These are the activations of a small neural network, seen along a few directions. Each row is one input.
Each table varies a few parts of the input and shows all the possible inputs, shuffled.
A made-up example of a description, with smaller parts first: one of 6 places along a line, together with either a single point or one of 9 places around a ring or (one of 3 separate values, together with one of 5 places around a ring).
Shared parts are said once, and a part with two or three values counts as separate values.

Other details of the inputs shift rows strongly along two fixed directions, in all tables alike. That doesn't count.

Rows:
r1: [ -9  -9  20 -10 -10  -1  12   1   5   3 -15  -9]
r2: [  8  16 -15   5   8  -1  -8   7  -6   3  12   5]
r3: [-11 -10  19  -8 -14   6   4  -1   3  -4  -9  -6]
r4: [-12 -13  21  -7 -19   3   8  -1   5  -5 -10  -6]
r5: [ -3   6   4   3   0   2 -11   3   1   3  -6   4]
r6: [  3   9 -17   6  10   0  -7   0  -4   5  11   3]
r7: [ -2  13  -3  -1   3   2 -16  10  -1   4   7   1]
r8: [ 1  1 -8  4  3  2 -3 -1 -1 -1  1  7]
r9: [  0  10 -15   2  11  -1 -12   2  -5   3   8   6]
r10: [  1  12 -10   2   8   3 -14   1   0   4   5  11]
r11: [ -7   0   7  -2  -2   3 -10   4  -3   0  -1  -5]
r12: [  9  11 -10   5   9   1  -8   6  -9   1   8   4]
r13: [  1  21  -5   4   9  -1 -23  14  -7   0   7  10]
r14: [  2  10 -14   2  11  -2  -8  -2  -5   3   7   6]
r15: [-12 -10  27 -10 -16   2   4   0   3  -1 -17  -8]
r16: [  5   3 -13   4   3   3   3  -4   0   3   4   4]
r17: [-6  0  6 -6 -2  2 -5  0 -2  3  1 -6]
r18: [-5  0 13 -4 -7  1 -8  9 -1 -2 -1 -2]
r19: [ -8  -6  13  -7 -12   3   6  -2   4   0  -4  -2]
r20: [-1 11  6 -3 -1  0 -9  9 -4  3  6  2]
r21: [ 2 11  1 -4  2  1 -9  7 -5  3  6 -1]
r22: [ 20  -1 -23  12  18  -8   6 -12   6  -5   9   6]
r23: [ 1  5 -2  2  4 -1 -1  3  2  7 -5  2]
r24: [-7 -5  9 -3 -8  2  6 -3  2 -1 -2 -3]
r25: [ -5   3  10  -5  -4   3 -14  10  -1   0  -1  -5]
r26: [-13 -16  29  -9 -19  -3  16   2   5  -3 -19  -9]
r27: [-9 -4 12 -3 -7  1 -5  3 -2 -2 -3 -5]
r28: [  4  12  -9   3  11  -1 -14   1  -1   7   0  11]
r29: [-2  8  9  0 -3  0 -9 10 -5 -2  2  1]
r30: [  7  16 -15   3  10  -2 -10   7  -7   2  12   9]
r31: [ -2   8   4  -6   0   2 -14   8  -1   4   4  -3]
r32: [ -5  10  -1   2   7  -1 -16   5  -4  -1   1   5]
r33: [ -5 -14  15  -7 -12  -4  20  -2   4   2 -13  -6]
r34: [-3 -7  6  0 -5 -1  7 -3 -3 -3 -2 -3]
r35: [ -9  -7  14  -4 -10   6   4  -1   0  -4  -7  -6]
r36: [ 23 -40 -18   5  -3  -8  59 -26   9 -14   1 -10]
r37: [-11  -4  21  -5 -12   0   1   6   5  -1 -16  -6]
r38: [ 26 -13 -33  14  16  -9  26 -19   7  -3  14   2]
r39: [-3  1  4 -2 -1 -1  0 -2 -2  2  2 -1]
r40: [ 3  2 -4  1  1 -1  1 -2  1  5 -3  3]
r41: [ 30 -30 -32   9  12  -8  50 -27   7  -7  12  -4]
r42: [ 18   0 -21   9  14 -10   3 -13   8  -2  10   5]
r43: [  3  11 -14   5   9   2  -8  -1  -2   2   6   8]
r44: [  2   3 -10   9   3   4   0  -1  -2  -2   2   2]
r45: [  7   8 -15   7   8   0  -9   6  -5   2   9   4]
r46: [-6 -4  8 -5 -6  6  4 -4  1 -1 -4 -6]
r47: [ -3   6   6  -5  -3   0 -11   8   0   4   5   0]
r48: [ 0  1 -5  4  1  0  0 -1 -4 -1  1 -1]
r49: [ 1 -1  3 -3 -1  1  3 -5  1  5 -6 -1]
r50: [-11 -15  25  -9 -15  -1  16   0   4  -1 -17 -11]
r51: [ 22 -31 -21   6   3 -10  46 -24  10  -8   7  -5]
r52: [ -4  16  -4   6  10   3 -23   7  -3   1   2   9]
r53: [ 10  11 -16   8   7  -1  -5   5  -8   0  10   5]
r54: [ 21  -3 -25  14  18  -5   9 -10   6  -5   9   5]
r55: [ 2 -1 -2  2  1 -1 -1 -2 -1  0 -5  6]
r56: [-7 -3 12 -8 -7  2  3 -3 -1  0 -4 -9]
r57: [-9  0  8 -1 -6  2 -7  6 -1 -3 -3 -6]
r58: [-8  6  5  0 -3  5 -6  2  3  0 -1 -2]
r59: [ -7  -5  13  -9 -10   6   4  -3   4   0  -5  -5]
r60: [ 23 -32 -19   6   5  -4  48 -22   9 -12   4  -8]
r61: [-14  -5  22  -4 -14   4  -2   3   3  -5  -9  -5]
r62: [  6  -1 -10   2   7  -4   6  -1   0   6  -3   5]
r63: [-12  -9  20  -8 -12   3   4   0  -1  -4  -9 -11]
r64: [ -6 -11  16  -8 -13  -2  14  -4   4   1 -11  -4]
r65: [ -2  14  -2   0   7   1 -23  13  -4   1   5   6]
r66: [-3  5  0  3 -2  5 -8  2  1 -1 -1  3]
r67: [-9  0 10 -5 -5  0 -5  2  0  2  2 -3]
r68: [-13 -11  30 -10 -20   0   5   1   5  -3 -18  -6]
r69: [ -2  11   0   4   9  -1 -15   7  -1   5  -4   9]
r70: [  4  14 -15   1  11  -1 -16   7  -4   4  11   9]
r71: [  4   4 -14   4   6  -1   2  -4  -4   3   7   1]
r72: [ -5  16  -6   4  12   1 -26  10  -6   2   5   8]
Description of these inputs: one of 2 separate values, together with one of 4 places along a line, together with either a single point or one of 8 places along a line.
- Changing only the place on the line of 4 turns r39 into r71. The same change can be made to r68. Which row results? => r5
- Changing only the place on the line of 4 turns r59 into r19. The same change can be made to r12. Which row results? => r29
- Change only the place on the line of 4 in r54. List by row number the other rows that result. => r22, r36, r60
- Change only the place on the line of 8 in r65. List by row number the other rows that result. => r8, r13, r32, r52, r55, r69, r72
- Change only the choice among 2 separate values in r68. List by row number the other rows that result. => r64
- Which other rows agree with r23 in the place on the line of 4 and the choice among 2 separate values? List them by row number. => r2, r6, r7, r16, r38, r40, r58, r71

Rows:
r73: [-6 -7 12 -6 -9 -2  1  3  5 -4 -5 -5]
r74: [ -5  -6  16  -4  -9  -1   5   0   2  -3 -12  -2]
r75: [ -6  -4  13  -5 -10   1   1   4   5 -10  -1  -7]
r76: [ 2  0 -5  0  2  0 -1 -4  0 -4  8 -2]
r77: [ 5  3 -1  2  5 -1 -1 -2 -2  4 -1  5]
r78: [ -7  -8  14  -2 -10   3   5  -2   5  -1 -11  -1]
r79: [ 1 -2 -5  6  6  1  1 -7 -1  3 -5  4]
r80: [ 2  1 -7  0  5 -3  2 -3  2  3  0  4]
r81: [ -5  -5  13  -3  -9  -2   6   0   5  -1 -11  -5]
r82: [-16  28  16   0  13   7 -45  12   2  11  -6   9]
r83: [ 7 -3 -5  2  5 -3  2  2  0 -3  5 -2]
r84: [ -8  -8  13  -5 -11   0   1   1   4 -10  -1  -8]
r85: [ 4  1 -5  0  1  0  4 -2  1 -5  8 -1]
r86: [ 6  0 -7  3  3 -1  3  0  1 -5  5 -3]
r87: [ -1   2 -13   2  -2   4   5   4 -19   6   6   3]
r88: [ 4  0 -7  3  4 -3  2 -2  2  0 -1  5]
r89: [ 4 -1 -6  0  3 -3  1 -2  1  1  5  2]
r90: [  3   5 -16   0  -4   5   0   4 -18   7   4   2]
r91: [ 3 -1 -6  4  5  4  2 -4  2  6 -2  5]
r92: [ 6 -2 -5  0  5 -3  4  0  0  0  6 -3]
r93: [ 4  3 -5  1  4 -1  0  0  2 -2  7 -3]
r94: [ 4  4 -3  3  4 -2  1 -3  0  6  0  3]
- What do these inputs look like to the network? => one of 2 separate values, together with either a single point or one of 10 places along a line
- Changing only the choice among 2 separate values turns r79 into r82. The same change can be made to r78. Which row results? => r91
- Change only the choice among 2 separate values in r86. List by row number the other rows that result. => r93
